[-39  73  25 -18 -17 -68 -23 -25   7 -19 -20  82  69 -54  -7  11 -19 -26
  20 -18  12  58   9] -> zopu
[  6 -61  -1  72  -3   4 -66  20 -20 -53 -52  15  54 113  58 -94 -56  17
  27  -1  16  56 -13] -> Dodal
[-19 -51  30  25  -4   8 -22  20 -20 -19 -46 -11  34  73  38 -82 -32  12
  39  23   3   6 -24] -> Tiseb
[ 69  64 -19 -11  50  17  59 -19  -4 -47  25  33   6 -49  17  19  53  27
   4 -43  -9  17  65] -> gen
[  4  27 -60  38 -49 -71 -49 -15  14  18  17  51  10  20 -54  58  11 -19
  -7 -18   9 -26  12] -> zemed
back: [-71 -49  38 -60]
zemed
back: [-11 -46]
Tiseb
back: [ 58  12 -18  20 -26 -19  11  -7 -54  69]
zopu
back: [ 12 -26   9 -18  -7 -19  11  58 -54  20]
zemed
back: [53 19]
gen
back: [ 16  -1  27  17 -56 -94]
Dodal
back: [ 82 -20 -19   7 -25 -23]
zopu

[-75 -39  54  39  34  -5 -36  -3 -12 112 -93 -39 -17  97 -42  13   2 -78
  66  28 -24 -14  56 -36 -13 -38  91  18  81 -49  65  50 -29  36 -28 -50
  58  22 -24  39 -32 -50   2  62 -79 -29 101  -3  45  68 -10 -65 -49 -69
  35 -41 -58]  Sodor
[ 15  95 -52 -14 -29 -17 -40 -23 -78 -50  27 -72 101 -28 -64  -4  57  -7
  18  39 -82  41 -52 -94  14 -54  89 -48  -1 -29  -9 -36  25  31  43  65
  55  19  20 -42  -8  53  77  23 -43 -29 -16 -87  67 -21 -31  57   2 -46
 -34 119   6]  geso
[ -51   27  -72  101  -28  -64   -4   57   -7   18   27  -72  101  -28
  -64   -4   57   -7   18   39  -82   41  -52  -94   14  -54   89  -48
   -1  -29   -9  -36   25   31   43   65   55   19   20  -42   -8   53
   77   23  -43  -29   29   87  -79    6   14   16  -54   49   40 -112
   -2]  vamiv
[ -99    0    4   28   34  -24   -6   14   64  105  -23  -26   -3   81
  -83   15  -36  -75  -19   34  -14  -91    1   64  -85 -102  -35   63
   16   -5  -14  -13   -6   14   12  -67  -21   22  -73  -33  -62  -89
  -73   66   18   13  -27   22   99   33   59  -47  -53  -73   96   12
  -56]  pufi
[ 15  95 -52 -14 -29 -17 -40 -23 -78 -50  27 -72 101 -28 -64  -4  57  -7
  18  39 -82  41 -52 -94  14 -54  89 -48  16 -29  -9 -36  25  31  43  65
  55  19  20 -42  -8  53  77  23 -43 -29 -16 -87  67 -21 -31   2  57 -46
 -34 119   6]  bero
[ -34   25  -65  -29  -64  -58    4  -16   51  -65   90  -36   66  -35
  -57   57   35   22    8  -17  -27  -48  -86   -1  -34  -62 -102   15
  -33  -20  -78  -62   34   -8  -40   17  -35    2  -23 -109 -120  -31
  -23    2   89  -34  -95   65   10    1   81    2  -39   23   61  -36
   -5]  feluz
asked: [ 15  95 -52 -14 -29 -17 -40 -23 -78 -50  27 -72 101 -28 -64  -4  57  -7
  18  39 -82  41 -52 -94  14 -54  89 -48  16 -29  -9 -36  25  31  43  65
  55  19  20 -42  -8  53  77  23 -43 -29 -16 -87  67 -21 -31   2  57 -46
 -34 119   6]
bero
asked: [ 15  95 -52 -14 -29 -17 -40 -23 -78 -50  27 -72 101 -28 -64  -4  57  -7
  18  39 -82  41 -52 -94  14 -54  89 -48  -1 -29  -9 -36  25  31  43  65
  55  19  20 -42  -8  53  77  23 -43 -29 -16 -87  67 -21 -31  57   2 -46
 -34 119   6]
geso

[-108   -7  -14  118   94   53  -13] -> dif
[-108   -7  -14  118  -94   53  -13] -> tem
[-108   -7  -14  118  -49  124    7] -> muzu
[ 53 -15  16 -80  84 -25 -43] -> lemim
asked: [-108   -7  -14  118   94   53  -13]
dif
back: [  53   94  118  -14   -7 -108]
dif
back: [-13  53  94 118 -14  -7]
dif
asked: [-108   -7  -14  118  -49  124    7]
muzu
back: [-13  53 -94 118 -14]
tem

[-10  -2 -23   9 -19   2   5  12   3 -16 -14 -18]  tid
[  10   14  -48   47  -64   46   42    6   61  -87  -12 -101]  zufe
[ -64   46   39    6   61  -87  -12 -101  -64    6  -12 -101]  tefum
back: [-87  61   6  42  46 -64  47 -48  14  10]
zufe
back: [-101  -12  -87   61    6   42   46  -64]
zufe
back: [ 3 12]
tid
back: [  6 -64]
tefum
back: [5 2]
tid

